Each row below holds a small network's activations on one input, seen along a few directions.
In each table, some parts of the input vary, and every possible input appears once, in random order.
Descriptions start from the smaller parts, as in this example, which fits no table here: one of 3 separate values, together with either a single point or one of 9 places around a ring or (one of 4 places along a line, together with one of 5 places around a ring).
Shared parts are said once, and a part with two or three values counts as separate values.
In the rows, 128 means zero.

Other details of the inputs vary at random and push rows far along three fixed directions, the same in every table; ignore that.

A family of inputs:
row 1: [110 112 126 120 131 135 136 129 104 122 125 128 130]
row 2: [131 112 128 121 137 124 128 125 100 119 132 131 131]
row 3: [131 109 132 121 132 122 124 131 109 121 127 143 130]
row 4: [137 112 127 129 136 144 126 125 118 120 120 142 132]
row 5: [120 171 155 161 123 104 107  92 111 139  92 125 124]
row 6: [133 113 124 126 135 140 127 126 112 127 131 126 129]
row 7: [107 129 150 112 133 157 120 112  92 121 120 144 155]
row 8: [111 191 174 136 127 108  90 109 113 145 110 139 165]
row 9: [115 116 137 105 136 142 125 124 111 128 117 137 128]
row 10: [157 110  93 142 129 119 146 145 175 137 120 119  87]
row 11: [133 107 130 119 134 121 127 128 111 127 132 139 126]
row 12: [106 162 146 146 120 109 120 106 124 142  86 122 116]
row 13: [136 108 123 117 129 119 128 129 123 120 138 133 116]
row 14: [133 146 130 111 117 132 128 156 162 126 175 136 157]
row 15: [116 156 129 113 113 158 135 149 159 132 167 119 162]
row 16: [141 113 123 125 134 142 129 118 119 119 124 135 126]
row 17: [132 162 135 174 120 107 122 115 142 143  94 125 112]
row 18: [108 224 179 120 114 110  90 111 141 143 141 130 189]
row 19: [138 114 121 126 135 139 128 123 109 121 130 127 131]
row 20: [126 129 132 117 132 130 128 136 122 128 154 129 150]
row 21: [134 143 111 117 115 132 141 158 173 122 176 118 149]
row 22: [140 111 123 113 138 132 123 126 126 122 121 134 125]
row 23: [135 125  90 172 113 120 159 132 163 138  99 100  73]
row 24: [137 114 126 125 133 143 126 120 117 117 121 138 131]
row 25: [141 125 102 159 122 105 148 144 159 132 120 112  96]
row 26: [138 109 126 128 137 141 129 122 117 128 126 136 128]
row 27: [114 176 163 144 128  95  97  98 115 146  96 125 135]
row 28: [106 101 124 117 130 128 138 131 116 118 128 119 117]
row 29: [110 100 126 109 125 128 135 129 122 116 130 127 115]
row 30: [114 105 124 121 129 144 133 126 115 120 122 118 121]
row 31: [130 112 128 128 138 127 128 136 108 124 130 135 133]
row 32: [129 110 133 116 133 120 123 125 111 123 134 137 126]
row 33: [137 112 118 132 136 140 128 132 115 123 124 130 130]
row 34: [151 118 105 147 127 135 144 138 161 133 128 126 107]
row 35: [134 113 124 129 137 141 129 125 108 130 130 128 134]
row 36: [132 118 125 127 133 139 123 124 106 121 125 129 137]
row 37: [129 164 140 153 124  97 116 112 141 149 102 121 118]
row 38: [134 110 122 129 138 127 133 137 114 129 134 132 126]
row 39: [130 155 129 111 119 148 124 140 153 126 176 121 164]
row 40: [116 109 132 118 131 147 131 120 119 117 118 128 121]
row 41: [125 168 148  94 124 144 109 144 156 127 168 138 185]
row 42: [133 114 127 131 138 141 123 129 105 126 123 134 136]
row 43: [125 167 144 166 120 104 117 102 131 144  96 120 116]
row 44: [134 108 124 119 128 121 128 130 119 118 131 137 125]
row 45: [135 109 129 123 134 123 127 134 113 128 132 142 126]
row 46: [129 110 128 120 137 124 127 125 103 121 134 129 125]
row 47: [127 149 118 176 113 112 146 119 160 146  85 109  80]
row 48: [111 112 128 119 132 135 138 132 108 126 127 127 127]
row 49: [130 149  94 122  93 131 163 169 224 129 177 107 117]
row 50: [132 152 115 116 114 129 140 157 182 129 184 113 146]
row 51: [116 107 129 105 133 135 129 125 124 121 118 126 116]
row 52: [114 109 131 113 126 130 135 131 114 125 126 135 119]
row 53: [145 134 105 175 124 111 141 129 150 145 103 111  90]
row 54: [135 113 128 116 130 120 126 126 114 119 136 138 127]
row 55: [138 112 127 110 139 130 120 121 120 123 124 133 122]
Description of these inputs: one of 5 places around a ring, together with either one of 3 separate values or one of 8 places around a ring.
Q: Changing only the place on the ring of 5 turns row 50 into row 32. The same change can be made to row 25. Which row results?
A: row 3
Q: Changing only the place on the ring of 5 turns row 35 into row 37. The same change can be made to row 6. Which row results?
A: row 27
Q: List by row number the other rows that have the place on the ring of 5 in common with row 5.
A: row 4, row 7, row 16, row 17, row 24, row 26, row 34, row 40, row 43, row 47
Q: Change only the choice among 3 separate values in row 51. List by row number the other rows that result.
A: row 9, row 12
Q: Change only the place on the ring of 5 in row 18. List by row number the other rows that result.
A: row 2, row 16, row 19, row 54
